These are the activations of a small neural network, seen along a few directions. Each row is one input.
In each table, some parts of the input vary, and every possible input appears once, in random order.
Descriptions start from the smaller parts, as in this example, which fits no table here: one of 8 places around a ring, together with either a single point or one of 11 places around a ring or (one of 3 separate values, together with one of 4 places along a line).
Shared parts are said once, and a part with two or three values counts as separate values.

Rows:
r1: [ -1 -10 -33  47 -61   8  30   8 -16 -30 -22  16  42   4   5   3 -10]
r2: [ -9  -8  16  -2  16 -12 -59  14  13   0  19  -3 -20 -12  10 -18  17]
r3: [ 12  -7 -14   6 -32   9  64   8  16 -20 -45  -8   1  -1 -19   2  -3]
r4: [ 20 -18 -15  25 -46  15  42 -23 -18 -24 -40  18  44  19   5   1 -35]
r5: [ -9  10   0 -15  39 -10 -17   6  -7  26  -3 -18 -18 -23 -28  -3  -8]
r6: [-14  -3  47  -5  27  14 -44 -13  -6   8   1  -5 -21  12   0 -10   9]
r7: [  9  -1  -1  -9  46 -14 -14   6  -5  23   7 -26 -22 -28 -15  -1  -6]
r8: [-10   1  32 -11  35  -6 -36   8  -4  13  -6 -21  -4   8 -13 -26  22]
r9: [ -8  -4   7 -20  35  12 -27  -2  -8  24   8  -4 -26 -18  -2  22 -17]
r10: [  0  15 -11 -16  25 -23 -40  18   4   6  19   7 -25 -37  -1  13  -1]
r11: [ -3  -7  31 -18  39   4 -34  17  -2  16   1 -20   2   2  -4 -22  23]
r12: [-28  14 -10 -12  18 -22 -43  13   6  14   7   9 -25 -31  -9   5 -16]
r13: [ 17   8   1 -23  48 -14 -14  10  -8  15   8 -20 -16 -28 -16   2   5]
r14: [  9  -8 -11  11 -35  28  54  -7  18 -35 -42   8 -11  15  -4  19 -24]
r15: [ 13  66  -9 -42 -37  -2  50 -62 -10  34  95  22  32  74  47 -29   4]
r16: [-10 -10 -20  25 -14  11  76  -6  20 -21 -36   7  16   5 -20  11  32]
r17: [-10 -13  41 -18  30  19 -44  -4  -2   9   5  -6 -16   8  12  -7  11]
r18: [ 18  67 -10 -25 -26 -27  57 -32   4  51  92   9  48  71  33 -40   9]
r19: [-17   4  12 -12  32   6 -26 -13 -10  20   2  -3 -35 -17 -13  12 -21]
r20: [  7 -23 -39  24 -64   0  29  19   1 -35 -23   3  14   3   0  31 -14]
r21: [-19  -7 -13  28 -14  29  69 -23  15 -40 -34  28   0  20  -8  32  13]
r22: [  0   1  -3 -22  45  -2 -18  14  -7  27   5 -18 -11 -22 -20   3  -6]
r23: [  1 -13  43  -4  29  11 -41 -11  -2   7   7 -13 -29   3  17 -10  13]
r24: [ 14 -30 -19  10 -38   2  58   4   2 -23 -34 -20  26  -1 -15  21 -11]
r25: [  5  67 -18 -13 -45 -30  33 -21  12  36 114  30  43  66  48 -39  -3]
r26: [-19  -4  15 -12  15  -3 -61  23  12   7  16   5 -10  -7   4 -13  18]
r27: [ 27 -22 -22  23 -44  -4  50  -9 -18  -6 -40   4  54   7 -14 -10 -17]
r28: [ 13 -28 -18  16 -41  19  47 -13   4 -37 -33  -8  14  15   3  35 -27]
r29: [ 14 -15 -40  33 -67  -2  27  10 -22 -26 -24  29  45   5   2 -12 -26]
r30: [-19   9 -14 -16  22 -13 -42  22   5  18  13   8 -20 -31   0  14 -12]
r31: [  8 -16 -14  36 -41   8  55 -10 -12 -11 -36 -11  51   0  -8  -2  -2]
r32: [ -1   3  24  -9  19 -16 -58  18  11  -3  19   7 -10 -12   9  -9  28]
r33: [-24  -2 -41  35 -37   6  49  10  20 -40 -20  35   3   7  -3  21  25]
r34: [ -7   7 -13  -4  23 -22 -40  14   5  13  17   0 -31 -37   4   8 -12]
r35: [  3  -4  10  -6  35   4 -23 -10  -7  21  11 -12 -41 -25   2  18 -15]
r36: [-29   2  19  -6  13 -13 -61  14  11   2   9   3 -13  -3  -3 -18  12]
r37: [  5 -11 -11  41 -43  31  43 -26 -11 -29 -35   4  40  16   4  10 -19]
r38: [ 10   4  14 -20  36   2 -23  -7  -7  15  11  -4 -33 -26   0  21  -6]
r39: [ 14  -2  38 -16  42 -10 -30  11  -7   3   7 -20  -1  -4   1 -19  34]
r40: [  7  -8  31  -8  39  -7 -33   8  -2   9   2 -27  -9  -1   1 -25  24]
r41: [  2  -2 -33  19 -57   6  36  26  15 -38 -26  18 -12   3  -8  12 -10]
r42: [  7  -5  50 -14  34   7 -39  -8  -3   3   7  -4 -18   2  17  -3  22]
Changing only one part turns r20 into r28. The same change can be made to r26. Which row results?
Answer: r17
Changing only one part turns r34 into r35. The same change can be made to r33. Which row results?
Answer: r21
What is each input in this table made of?
Answer: one of 3 separate values, together with either a single point or one of 5 places along a line or (one of 2 separate values, together with one of 4 places along a line)
Which other rows does r12 become when the choice among 3 separate values takes its other values? List them by row number.
Answer: r5, r19
Which other rows does r24 become when the place on the line of 5 takes its other values? List them by row number.
Answer: r3, r16, r27, r31

Rows:
r43: [  3 -13  -4  10  -6   8  18   3   3 -16 -25   0  -1  -5  -8  10   2]
r44: [ -9  11  43 -37  78 -16 -92  14  -1  35  34 -18 -47 -27   1 -17  20]
r45: [-13   9  41 -36  82 -12 -91  13  -3  41  33 -19 -45 -27  -2 -15  16]
r46: [ -7   9  44 -38  81 -14 -87   5  -2  41  34 -23 -47 -28   0 -10  10]
r47: [ -1 -10   9  12 -15  13  14  -8   1 -14 -16   1  11  16   3  -3   5]
r48: [ 12   1  -1   1 -17   2  24 -11  -6   1   3  -3  21  18   6  -6  -3]
r49: [  2  -7 -17   7 -12   0   9   7  -2  -7 -16   0   1 -11  -9  10 -16]
r50: [  0  -8 -16  10 -14  -3   5  12   1 -11 -19   4   3 -13  -9   6  -9]
r51: [  8   0  -2   6 -13   1  22  -7  -5   0   1  -1  25  13   3  -8   3]
r52: [  4 -10   8  11 -14  12  16  -9  -3 -13 -19   2  13  14   1  -4   3]
r53: [-15   8  44 -39  75 -12 -93  14   3  33  34 -16 -44 -22   2 -11  21]
r54: [ -2 -13  -4  12  -8   9  16   4   6 -17 -23  -1  -3  -3  -6  11   5]
r55: [  0   6 -17   5 -18  -5   4   3   2  -6   6  14   2  -2   6   5  -9]
r56: [ -5  -9 -17  11 -16  -2   3  13   4 -12 -16   3   1 -11  -8   6  -7]
r57: [  6   0   0   6 -20   1  18  -5   0  -5   5   1  20  19   8 -10   6]
r58: [ -1  14 -12   0 -10  -4  24  -7   1   6  13   7  11  11   3  -2  -1]
r59: [  5 -11  -5   6  -4  11  22  -3   0 -13 -22  -5  -2  -3  -7  14  -5]
r60: [ -2  -8 -18  11 -11  -2   7  10  -2  -8 -19   2   4 -15 -12   8  -9]
r61: [ -3   5 -19   6 -13  -5   7   0  -1  -2   6  11   3  -3   3   8  -9]
r62: [ 11   1   0   5 -17   0  20  -6  -3  -4   1   1  22  17   7 -10   4]
r63: [  2  15 -11  -2 -15  -5  21  -6   4   3  15   9  10  14   6  -6   0]
r64: [  2   6 -18   1 -16  -2   9  -2  -1  -1  10  10   0  -1   5  10 -16]
r65: [  6  -9   8   8 -13  15  20 -14  -6  -9 -16  -2  11  15   1   0  -4]
r66: [ -5   6 -17   8 -21  -4   2   5   4  -7   9  13   1   0   7   6  -6]
r67: [  3  15 -11  -5 -13  -3  26 -10   1   8  15   5   8  14   6  -1  -7]
r68: [  2 -10   6  12 -10  12  18 -11  -5 -10 -19   0  15  10  -1  -1   2]
r69: [ -3  15 -10  -1 -16  -4  19  -5   7   2  17  10   7  17   6  -4   2]
r70: [  1 -12  -6  11  -3   9  19   0   0 -12 -26  -3   0  -7 -11  12   1]
What is each input in this table made of?
Answer: one of 4 places along a line, together with either a single point or one of 6 places around a ring
Changing only the place on the line of 4 turns r43 into r59. The same change can be made to r52. Which row results?
Answer: r65
Which other rows does r53 become when the place on the line of 4 takes its other values? List them by row number.
Answer: r44, r45, r46
Which other rows does r64 become when the place on the line of 4 takes its other values? List them by row number.
Answer: r55, r61, r66
